These are the activations of a small neural network, seen along a few directions. Each row is one input.
In each table, some parts of the input vary, and every possible input appears once, in random order.
A made-up example of a description, with smaller parts first: one of 8 places around a ring, together with either a single point or one of 9 places around a ring or (one of 2 separate values, together with one of 6 places along a line).
Shared parts are said once, and a part with two or three values counts as separate values.
In the rows, 128 means zero.

Other details of the inputs shift rows strongly along two fixed directions, in all tables alike. That doesn't count.

Table:
x1: [ 87  95 118 122  87 121 103 108 114 168 150 175 135]
x2: [ 81 100 116 141  81 126 109 109 114 157 152 179 130]
x3: [164 239 186 118 114 130 124 216 145 104 114   4 189]
x4: [151 111  72  97 200 125 193 116 133  89  81 124  61]
x5: [145 197 177 109 115 129 100 183 126 128 128  43 181]
x6: [100 116 132 142 138 131 120  95 126 141 131 132 136]
x7: [128 132  84 118 196 121 206 116 148  90  51 116  62]
x8: [128  85 117 140  84 138 104 129 118 145 167 197 132]
x9: [133 117  86  93 202 120 190 111 141  91  54 116  66]
x10: [ 95 106 149 190  85  73  97  76 123 142 147 163 131]
x11: [107  77 151 146 113 136  95  87 117 167 154 174 151]
x12: [100  79 114 143  75 134  98 101 110 162 176 214 128]
x13: [139 199 154 113  86 125 130 203 140 114 116  65 155]
x14: [134  93 116 112 133 123 129 127 122 136 112 165 115]
x15: [142  90 112  93 169 121 158 119 135 116  79 146  97]
x16: [141 124  92 133 226 135 195  96 142  79  83 103  73]
x17: [124 173 135 136  86 131 141 177 140 113 134 103 139]
x18: [118  76 127 152 146 137 115  81 118 154 141 178 123]
x19: [ 74 108 117 208  95 142 126  83 133 148 181 183 137]
x20: [150 155 138 132 127 138 112 147 128 123 160  94 149]
x21: [138  93 114 121 119 131 125 130 123 132 131 172 118]
x22: [ 88  75 140 153 110 136  94  66 113 174 167 191 142]
x23: [ 72 109 139 177  98 133 114  81 130 159 150 161 152]
x24: [ 96 100 124 164  72  63 108  92 128 135 128 180 107]
x25: [139 117  72 109 207 127 207 115 142  75  67 121  51]
x26: [144 180 177 122  74 134  67 177 116 151 178  74 199]
x27: [106  98 101 144  79 133 109 118 118 146 180 185 124]
x28: [178 180 153  86  92 133 103 206 129 113 141  84 158]
x29: [143 123  71 116 199 132 207 124 145  68  81 122  52]
x30: [113  94 104 130 186 128 151  72 126 132 111 140 102]
x31: [169 138 151 131 131 147 105 151 128 126 149 111 150]
x32: [121 105 117 111 118 126 122 120 119 141 127 164 119]
x33: [200 230 203  80 109 136  81 228 129 118 135   8 200]
x34: [165 187 185  97 118 133  89 181 123 135 132  55 181]
x35: [ 92  93 111 129  84 123 105 107 109 164 157 180 132]
x36: [ 94 114 124 180 102 143 109 101 126 140 185 162 139]
x37: [122  99 127 163 109 148  95  94 120 149 186 179 136]
x38: [107 117  97 125 158 122 177 105 145 112  75 138  84]
x39: [201 133 111  99 250 137 191 131 143  71  57  76  78]
x40: [158 178 171  65  98 119 100 199 128 131 111  72 171]
x41: [135 179 182 115  75 129  65 173 111 160 167  70 203]
x42: [151 164 110 124 231 127 207 123 153  78  47  59  88]
Each input here is: one of 2 separate values, together with either a single point or (one of 4 places along a line, together with one of 5 places along a line).
Changing only the choice among 2 separate values turns x9 into x6. The same change can be made to x4. Which row results? -> x26
Which other rows does x42 become when the choice among 2 separate values takes its other values? List them by row number. -> x7
Which other rows does x1 become when the choice among 2 separate values takes its other values? List them by row number. -> x30

Table:
x43: [103 152 142 197  58 127  93 132 122 138 198 134 157]
x44: [157 152 137 139 204 129 183 125 161  88  60  89 103]
x45: [ 62 151 156 151  42 121  84 121 119 173 170 134 179]
x46: [158 183 189 119 124 141 120 186 143 122 108  65 171]
x47: [111  56 106 141 157 135 115  52 111 153 156 191 106]
x48: [ 45  90  93 187 120 106 147  51 127 149 135 177 104]
x49: [101 135 173 197  79 120  99 123 134 154 149 134 172]
x50: [137 152 170 144 106 109  76 123 120 144 159  99 167]
x51: [180 165 183  80  53 107  94 226 141 132 103 107 173]
x52: [ 70 127 146 120  53 143  78 139 112 185 174 142 177]
x53: [170  96  54  95 168 109 194 140 138  70  88 166  42]
x54: [175 183 174  95 145 115  98 161 126 114 123  49 162]
x55: [202 153 130  59 215 132 148 157 119  98  81  50 119]
x56: [116  91 112 180 171  94 136  50 125 120 129 143  98]
x57: [137 143 173 118 111 154 106 167 133 140 131 110 178]
x58: [118  45 109 125  78  88  86  84 102 159 157 236  99]
x59: [109 137 134 160  63 149  93 137 123 140 205 153 162]
x60: [190 167 152  75 190 157 162 194 143 104  66  54 143]
x61: [111 104  75  90 191 146 181 101 123 131  82 136  85]
x62: [138  99  74 122 191 162 179 109 135  91 126 143  73]
x63: [153 106  64 117 197 161 181 119 128 106 119 146  76]
x64: [ 70  56  81 115  66 100 119 100 111 155 125 232  90]
x65: [124 201 161  88 104 127 116 182 135 126 111  45 166]
x66: [134 126  84 159 188 140 185  94 140  80 117 136  69]
Changing only one part turns x63 into x55. The same change can be made to x53. Which row results? -> x58
Describe the family of inputs behind these rows. -> one of 4 separate values, together with either a single point or one of 5 places along a line
Which other rows does x50 become when the choice among 4 separate values takes its other values? List them by row number. -> x44, x45, x66
Which other rows does x47 become when the choice among 4 separate values takes its other values? List them by row number. -> x52, x57, x62

Table:
x67: [175 129 119  82 222 120 171 125 135  95  54  82  93]
x68: [108 147 172 119  56 104  77 157 122 164 140 119 178]
x69: [103 171 164 161  67 127  96 151 132 144 162 105 177]
x70: [174 188 136  70 133 138 140 210 135  99 103  55 138]
x71: [137 154 174 151  96 148  77 144 121 148 186 104 188]
x72: [120 156 145 125  34 117  89 183 123 140 163 133 160]
x73: [100  53  86 157 116 149 125  77 112 152 170 229 102]
x74: [114 161 177 118  50  95  75 165 122 154 137 104 178]
x75: [155 137 114  80 212 118 178 127 138  95  49  81  89]
x76: [155 179 127 113 190 138 171 151 145  89  89  49 118]
x77: [ 66  68  75 203 145 119 166  33 132 129 137 210  73]
x78: [102  96  96 142  98 129 138 115 127 132 141 187 103]
x79: [ 90  56  82 190 173 147 155  32 125 138 151 206  88]
x80: [129 101 155 123 111 126  81 110 113 162 152 152 157]
x81: [192 125  96  85 219 144 182 142 137  78  86 105  79]
Changing only one part turns x80 into x75. The same change can be made to x71. Which row results? -> x76
Describe the family of inputs behind these rows. -> one of 3 separate values, together with one of 5 places along a line
Which other rows does x78 become when the choice among 3 separate values takes its other values? List them by row number. -> x68, x69
Start at x72 and move only the place on the line of 5, one step at a time. The first step leads to x78. Which rows follow, in order? -> x70, x73, x81
